Each row has a name. Each question is about the rows just above it.

[ 57  49 -27 -39  67 -14   2   6 -34 -22 -37 -28   9  93] -> K_856
[  20   24   39  -60  -11  -31 -105    1   -5  -57   26  -34  -23  -33] -> K_290
[-37  10  57  -8 -16 -24 -69  48  42 -16  28  17 -89 -38] -> K_585
K_290 in full:  [  20   24   39  -60  -11  -31 -105    1   -5  -57   26  -34  -23  -33]
K_856 in full:  [ 57  49 -27 -39  67 -14   2   6 -34 -22 -37 -28   9  93]

[-22  40  89  40] : K_651
[-114 -101   44 -101] : K_489
[-15  -6  54  -6] : K_985
K_985 in full:  [-15  -6  54  -6]
K_651 in full:  [-22  40  89  40]

[   3   28   27   -9   48  -34  -63   58  -36  -25   -5  -37  -24   23
   35  -43  -29   21  -47   22  -33    9   12   72   -7    3   91   42
   25 -107   31  -26   82  -56   67    4  -86    0   -4  -41   66] = K_446
[-83 -36  -8 -45 -30 -34 -65 -62   9  26   6  49 -96 -49 -58   5 -55   4
 -69  58 -84  28  33 -71 -20  55  82 -13 -53 -33  20  23 -10 -14 -12 -17
  -7 -39 -44 -18   3] = K_448
[  3  28  27  -9  48 -34 -63  58 -36 -25  -5 -37 -24  23  35 -43 -29  21
 -47  22 -33   9  12  72  -7   3  67  40  36 -80  15 -19  69 -43  68  18
 -60   8  10 -25  64] = K_553
[-83 -36  -8 -45 -30 -34 -65 -62   9  26   6  49 -96 -49 -58   5 -55   4
 -69  58 -84  28  33 -71 -20  55  82 -13 -53 -33  20  23 -24  12   4  -4
  23 -12 -32 -20 -22] = K_646
K_446 in full:  [   3   28   27   -9   48  -34  -63   58  -36  -25   -5  -37  -24   23
   35  -43  -29   21  -47   22  -33    9   12   72   -7    3   91   42
   25 -107   31  -26   82  -56   67    4  -86    0   -4  -41   66]
K_448 in full:  [-83 -36  -8 -45 -30 -34 -65 -62   9  26   6  49 -96 -49 -58   5 -55   4
 -69  58 -84  28  33 -71 -20  55  82 -13 -53 -33  20  23 -10 -14 -12 -17
  -7 -39 -44 -18   3]
K_553 in full:  [  3  28  27  -9  48 -34 -63  58 -36 -25  -5 -37 -24  23  35 -43 -29  21
 -47  22 -33   9  12  72  -7   3  67  40  36 -80  15 -19  69 -43  68  18
 -60   8  10 -25  64]

[ 17 -32  52 -24]  K_75
[-96  -5  77 -69]  K_112
[30 33 41 -2]  K_78
[-12 -47   5  35]  K_822
[  9 -36   5 -15]  K_803
[ -8  14  52 -74]  K_953
[  9 -55  -3  -6]  K_959
[30 41 92 48]  K_315
K_803 in full:  [  9 -36   5 -15]
K_78 in full:  [30 33 41 -2]
K_315 in full:  [30 41 92 48]

[ 13  -3  51  14 -76 -19  23 -35   2  10 -11  15 -28  26  -8   2   7 -68
  31 -14   4 -33 -47  76  52  -2  31  55 -18  21  -2 -11  25  21  16  -8
   2 -31   2 -24  27 -16] -> K_37
[ 13  -3  -1  14   7  -6  23 -29   2  19 -30  15 -31 -21   0  -8   7  88
  -8  15 -46 -60  55  18 -25  -2  -5 -19  -8  -3 -24 -41  -4  32  -2 -11
 -17  -9  -9 -24  16  92] -> K_950
[ 13  -3  51  14 -76 -19  23 -35   2  10 -11  15 -28  26  -8   2   7 -68
  31 -14 -54 -33  55  76  52  -2  31  55 -18  21  -2 -11  25  21  16  -8
   2 -31   2 -24  27 -16] -> K_522
[ -8  16 -77  14   7 -19 -20  10  -3  39   4  15  60  -9   0 -48 -17  -2
  18  19  17 -10  70  83 -12  -2 -58 -28 -37  21 -55 -11  53  83  -4  58
   2 -24  27 -37 -33  16] -> K_266
K_950 in full:  [ 13  -3  -1  14   7  -6  23 -29   2  19 -30  15 -31 -21   0  -8   7  88
  -8  15 -46 -60  55  18 -25  -2  -5 -19  -8  -3 -24 -41  -4  32  -2 -11
 -17  -9  -9 -24  16  92]
K_37 in full:  [ 13  -3  51  14 -76 -19  23 -35   2  10 -11  15 -28  26  -8   2   7 -68
  31 -14   4 -33 -47  76  52  -2  31  55 -18  21  -2 -11  25  21  16  -8
   2 -31   2 -24  27 -16]
K_266 in full:  [ -8  16 -77  14   7 -19 -20  10  -3  39   4  15  60  -9   0 -48 -17  -2
  18  19  17 -10  70  83 -12  -2 -58 -28 -37  21 -55 -11  53  83  -4  58
   2 -24  27 -37 -33  16]

[ 22   1   5 -26 -10]  K_501
[ 70  25  15 -27 -28]  K_581
[ 86  15  16   7 -28]  K_550
[ 68  16  14 -32 -27]  K_96
[ 46 -12   8   5 -12]  K_355
[ 31  24   7   1 -13]  K_781
[ 68   8  13 -34 -26]  K_5
[ 26  23   6 -13 -13]  K_456
K_501 in full:  [ 22   1   5 -26 -10]
K_5 in full:  [ 68   8  13 -34 -26]
K_781 in full:  [ 31  24   7   1 -13]

[ 20 -11  -6 -41 -27  -7 -15 -16   9  60  53   3  51  -8  46 -15  23   4
   7  -6   0  -4   1  59 -10  23] -> K_560
[ -3  -4   5   0   5  -2  41  -1   6   8  15  56   7  25  18   4  23  35
  -5   5  55   8   4 -69  31  19] -> K_289
[ 15 -59 -28 -33 -15   0  30 -66  -3  27  32  31  27  11  37   4  25  14
 -37  25  32  13 -29 -19   2  -5] -> K_914
[-28 -13 -34 -16 -27 -27   8 -26 -24   2  15  18  21  -1  19  -8   7 -18
  -6 -41  -9 -33   5  61 -26   0] -> K_382
[-37   4  16  -8  25 -47 -27  -6   2   8   6 -18  17 -27  -5 -10  -4 -45
  -4  17 -34  21  34 -21 -19 -70] -> K_750
[ 18  16  16 -32   8  20   0  11  24 -90 -79   1 -43  -9 -54   9 -43   1
  30  19  -7  40 -17   2  -3 -16] -> K_688
[ 15 -59 -28 -33 -15   0  30 -66  -3  27  32  31  27  11  37   4  25  14
 -37  25  32  13 -29 -19  -4  -5] -> K_862
K_382 in full:  [-28 -13 -34 -16 -27 -27   8 -26 -24   2  15  18  21  -1  19  -8   7 -18
  -6 -41  -9 -33   5  61 -26   0]
K_560 in full:  [ 20 -11  -6 -41 -27  -7 -15 -16   9  60  53   3  51  -8  46 -15  23   4
   7  -6   0  -4   1  59 -10  23]
K_914 in full:  [ 15 -59 -28 -33 -15   0  30 -66  -3  27  32  31  27  11  37   4  25  14
 -37  25  32  13 -29 -19   2  -5]

[ 105  -33 -101   37] = K_720
[105 -33  -4 -25] = K_422
[ 105  -33 -101  -25] = K_756
[ 85  13 -64  15] = K_473
[-41   5 -15 -33] = K_645
[ 91  21 -95   1] = K_404
K_720 in full:  [ 105  -33 -101   37]
K_422 in full:  [105 -33  -4 -25]
K_473 in full:  [ 85  13 -64  15]
K_645 in full:  [-41   5 -15 -33]

[ 43   8 -10  -7 -22 -18] = K_624
[ 46  22 -66  -8 -57 -98] = K_655
[ 38  18 -43  -7 -27 -49] = K_210
[ 43   8 -10  -7 -32 -60] = K_180
[ 38  18 -43 -21 -56 -50] = K_157
K_180 in full:  [ 43   8 -10  -7 -32 -60]
K_624 in full:  [ 43   8 -10  -7 -22 -18]
K_210 in full:  [ 38  18 -43  -7 -27 -49]
K_655 in full:  [ 46  22 -66  -8 -57 -98]

[-36  11  68 -35 -15 -73 -12] -> K_494
[   6  -35   45  -18    1 -104  -11] -> K_796
[-12  25  67 -45 -45 -99   6] -> K_230
[-51   8 103 -20 -16 -78  11] -> K_809
[-77 -63  31   2  50  21 -39] -> K_994
[-23 -29  12 -37  18  -5 -42] -> K_573
[  31 -111  -59   22   73  -31  -38] -> K_91
[-17  -2   9 -10  -8 -15   2] -> K_967
[-77 -62  31   2  50  21 -39] -> K_381
[-101  -65   40  -21   55   -9  -57] -> K_31
[-19 -90  18  24  66 -19 -23] -> K_472
K_230 in full:  [-12  25  67 -45 -45 -99   6]
K_472 in full:  [-19 -90  18  24  66 -19 -23]
K_796 in full:  [   6  -35   45  -18    1 -104  -11]

[ -5 -41 -14 -20 -42  14  19  -5 -33  80 -21 -28 -29  -1  16  13   9 -19
  40  -1  -5 -21   1 -28  -5  -5  42 -42  -1  -7  11  20 -10   8  35  38
 -61  -3 -27  18  12  66  40  26   9 -38 -17  26  14 -26  -9   8]  K_252
[ 65 -28  -2  -2  -3 -23  26  -5 -97  -6   0 -10 -12 -32  13 -30   0  25
 -40  15  -4 -10  15   1 -18  15 -14 -40  51 -37 -12  -7  33   2  34   1
  14   5   3  29  -7  25  -9  18  24 -14 -14  -3 -15 -26   6 -19]  K_734
[  6  -7   9   5 -13  16 -11   2   1  -4   2  -4   6  -5  -6   5  12  -1
 -10   4   5  -4 -10   6 -19  -4  -3  12   0   2  -6   7   1  -8  -1   4
  -1   2  -8  11  12   3   4   0  -2  19  -8  -2   1   2   0   0]  K_707
K_252 in full:  [ -5 -41 -14 -20 -42  14  19  -5 -33  80 -21 -28 -29  -1  16  13   9 -19
  40  -1  -5 -21   1 -28  -5  -5  42 -42  -1  -7  11  20 -10   8  35  38
 -61  -3 -27  18  12  66  40  26   9 -38 -17  26  14 -26  -9   8]
K_734 in full:  [ 65 -28  -2  -2  -3 -23  26  -5 -97  -6   0 -10 -12 -32  13 -30   0  25
 -40  15  -4 -10  15   1 -18  15 -14 -40  51 -37 -12  -7  33   2  34   1
  14   5   3  29  -7  25  -9  18  24 -14 -14  -3 -15 -26   6 -19]

[ 31  17  13  11  -1  -4 -11 -25  14  -2 -37  20 -16   1   1  -3 -18 -12
  24  41   9 -16  15  11 -14  49  13  31 -24 -22  -7  15 -19] : K_435
[-70 -54 -28 -35 -18   3  11  46 -28  -8  71 -42  11   4 -13   4  27  12
 -38 -78 -30  24 -34 -39  37 -91 -12 -77  30  41  10 -33  21] : K_54
[-13   2   1   0  -8   3  -2   7   5  -9   7   4   4   8  -7  -3   3   5
   3 -11   7   1   8  -4  -3 -13  -1  -6   3   2  -9  -1 -10] : K_676
[ -7 -10 -10   0  -4  -4  -2   1   0  10   7  10   8  10  -6  -7  11   2
  -3 -10  -7  -6  -5   1  -9  -5  -1  -3   2 -10  -7  12  10] : K_35
[ -5   0   3  -5  -1  -4  -2  -1  -5  -9  -6   7  -2  -4  -2  -7  -8   9
   7  -4  -4  -2  12   8  -2  -7  -8 -11   7   8  -7  -4   0] : K_246
[ 38  32  18  29  10  -5  -6 -34  11   5 -26  13  -6 -10  11   5 -13  -9
  16  39  23   3  16  20 -20  32  15  39 -13  -8  -1  11  -9] : K_102
[ 61  39  14  42  32 -11 -10 -54  19  -8 -65  31 -22  -6  -1  -4 -40 -25
  41  65  22 -13  32  41 -43  80   8  65 -42 -37  -2  19 -20] : K_552
K_102 in full:  [ 38  32  18  29  10  -5  -6 -34  11   5 -26  13  -6 -10  11   5 -13  -9
  16  39  23   3  16  20 -20  32  15  39 -13  -8  -1  11  -9]
K_54 in full:  [-70 -54 -28 -35 -18   3  11  46 -28  -8  71 -42  11   4 -13   4  27  12
 -38 -78 -30  24 -34 -39  37 -91 -12 -77  30  41  10 -33  21]
K_676 in full:  [-13   2   1   0  -8   3  -2   7   5  -9   7   4   4   8  -7  -3   3   5
   3 -11   7   1   8  -4  -3 -13  -1  -6   3   2  -9  -1 -10]

